Each row has a name. Each question is about the rows just above it.

[130 151 151 155] : lirod
[173 132 132 138] : datu
[139 167 167 128] : noba
[196 139 139  76] : sul
[105 139 139  76] : des
[167] with +1 step of 1 on every entry:
[168]
Move every entry of [196 139 139] by +1 step of 1.
[197 140 140]
Move every entry of [151] by -1 step of 1.
[150]
[130 151 151] with +1 step of 1 on every entry:
[131 152 152]
[173 132] with +1 step of 1 on every entry:
[174 133]

[117 111 109 107 111 118 122 130 135 141 142 139 134 130 123 119 121 126
 130 139 148 156 160 163 163 159 152 145 139 138 135 137] = bep
[135 141 145 149 151 149 147 145 144 145 145 144 142 137 130 123 120 116
 118 122 128 131 131 132 129 126 124 125 128 130 132 133] = berun
[133 140 143 146 143 140 134 128 125 120 118 121 124 126 131 132 131 126
 122 116 111 107 106 107 108 113 118 125 128 127 126 120] = des
[128 121 115 113 110 114 116 117 118 114 111 111 115 125 137 149 158 161
 156 145 131 121 116 117 119 124 127 127 122 118 112 106] = lirod
[100 104 112 117 121 125 125 127 133 142 152 154 152 145 132 121 116 121
 129 147 166 179 180 174 161 145 130 124 123 132 141 148] = bor
[147 148 144 140 140 136 133 132 131 128 128 127 132 135 139 139 139 132
 124 113 104 102 105 116 132 149 161 168 169 163 156 147] = buz
[140 148 151 156 160 157 154 149 142 132 124 121 125 129 138 146 149 146
 141 129 115 107 104 109 119 134 147 157 165 163 160 153] = datu
Shift each entry of [160 157 154 149] by -1 times 1:
[159 156 153 148]
Shift each entry of [142] by +1 times 1:
[143]
Shift each entry of [120 116] by -1 times 1:
[119 115]
Move every entry of [119 134 147] by -1 step of 1.
[118 133 146]
Move every entry of [148 144 140] by +1 step of 1.
[149 145 141]
[125 128 127 126] with -1 step of 1 on every entry:
[124 127 126 125]
Shift each entry of [111] by -1 times 1:
[110]

[157 157 106 105 153]  nemu
[103 109 148 151 123]  bor
[138 108 127 165 130]  bep
[148 169 149 103 177]  berun
[106 155  85 119 131]  keku
[ 94 114 111  92 131]  noba
[118 131 155  65 155]  datu
[131 127  96 157 124]  sul
[121 128 129 176 117]  lirod
[151 129  85 127 137]  buz
[127] with +1 step of 1 on every entry:
[128]
Move every entry of [151] by -1 step of 1.
[150]

[ 83  91 108 110 155 115 183 169 146 114  69 144 159  83 159 118 152 165
 173  98 158  84  76  76 117 108  88 102  84  88 122 187 153]  lirod
[110 100  98 127 105 149 105 133 157 135  99 124 110 101 102 104 141 124
 118 101  97 108  98 118 119 105 129 156 110 169 133 108 123]  sul
[127 121 127 154 152 153 158 165 171 166 120 167 131  71 150  77 164 152
 157 142 111 147  75 128 154 145 165 165 142 166 169 129 142]  noba
Move every entry of [159  83 159] by -1 step of 1.
[158  82 158]
Move every entry of [105] by +1 step of 1.
[106]
Shift each entry of [171] by -1 times 1:
[170]
[152 153 158] with +1 step of 1 on every entry:
[153 154 159]
[ 69 144] with +1 step of 1 on every entry:
[ 70 145]

[126 156 160 152 121 161 147 134 130 120 140 128 142] : nuv
[141 119 132 138 169 113 148  60 135 106 107 131 148] : bor
[105 152 114 105 152 137 117  98 113 157 118 161 108] : nemu
[ 87 126 106 106 147 105 109  80 114 108 116 173 138] : lirod
[149  97 102 116 143  85 122  81 132 111 101 106 131] : sul
[119 140 138 143 134  97 141  94  98  96 128 136 145] : buz
[132 110 144 149 143 150 152 108 178 138 121 124 124] : noba
[127 104 103 110 105  72 120 128 113 150 117 100  82] : datu
[132 145 141 142  82  93 136 156  83 116 142  93 116] : berun
[102 153 156 155  98 135 137 147 112  91 151 138 153] : bep
[132 105  90  89 124  88 108 114 119 164 104 108  80] : des
Move every entry of [113] by +1 step of 1.
[114]
Shift each entry of [ 89 124  88] by -1 times 1:
[ 88 123  87]
Move every entry of [105 109  80] by -1 step of 1.
[104 108  79]
Shift each entry of [138] by +1 times 1:
[139]
Move every entry of [118 161] by -1 step of 1.
[117 160]
Shift each entry of [138 121] by +1 times 1:
[139 122]

[122 123 103 134 118 111  69 179 183 168  96 139]  noba
[102 117 135 150 117 151  84 162 134 137 106 158]  bor
[141 169 111 120 108 140  74 152 136 139 136 138]  nuv
[145 184 112 118 108 152  65 149 133 144 157 141]  des
[102 117 135 150 117 151  84 162 134 148 107 152]  berun
Move every entry of [122 123 103] by +1 step of 1.
[123 124 104]
Move every entry of [118] by -1 step of 1.
[117]
Move every entry of [134 118 111] by -1 step of 1.
[133 117 110]
Shift each entry of [145] by -1 times 1:
[144]
Move every entry of [96] by +1 step of 1.
[97]
Move every entry of [150] by +1 step of 1.
[151]

[ 71  78  75 117] : berun
[142 166  79 131] : nemu
[71 78 75 71] : nuv
Shift each entry of [71 78 75] by -1 times 1:
[70 77 74]
Shift each entry of [166] by +1 times 1:
[167]

[140 152 102 141 142 105 144 157 137  82  79 138 154 152 152  78 142 152
 111 139 137 101 137]  berun
[160 137 143  90 163 104 129 108 157 103 104 154 138 135 103 101  96 102
 132 160 156 100 157]  sul
[109 112  91 181 107 144 119 179 107 145 144 106 106 108 176 145 180 170
 100 107 107 144 109]  nemu
[ 92 155 156 129  90 135 144 102  93 137 130  92 156 152 112 133 120 122
 174  91  93 143  94]  buz
Shift each entry of [145 180 170] by +1 times 1:
[146 181 171]
Move every entry of [163 104 129] by -1 step of 1.
[162 103 128]
Move every entry of [108] by +1 step of 1.
[109]
[ 93 143] with -1 step of 1 on every entry:
[ 92 142]
[144 157 137] with +1 step of 1 on every entry:
[145 158 138]

[111 172 133  84  96 154] -> nuv
[110 161  82 135 150 109] -> berun
[111 173 106  85 148 159] -> buz
[110 172 104  86 149 157] -> sul
[110 172 104  86 149 171] -> nemu
[111 173 112  82 131 172] -> lirod
[111 101 156 100 147  98] -> des
[111  93 171 127 119 180] -> datu
[110 173 117  81 123 173] -> keku
[104] with +1 step of 1 on every entry:
[105]
[110 173 117  81] with +1 step of 1 on every entry:
[111 174 118  82]
Shift each entry of [110 173 117] by -1 times 1:
[109 172 116]
Shift each entry of [111] by -1 times 1:
[110]
Shift each entry of [101 156 100] by +1 times 1:
[102 157 101]
[127] with -1 step of 1 on every entry:
[126]
Shift each entry of [111] by -1 times 1:
[110]

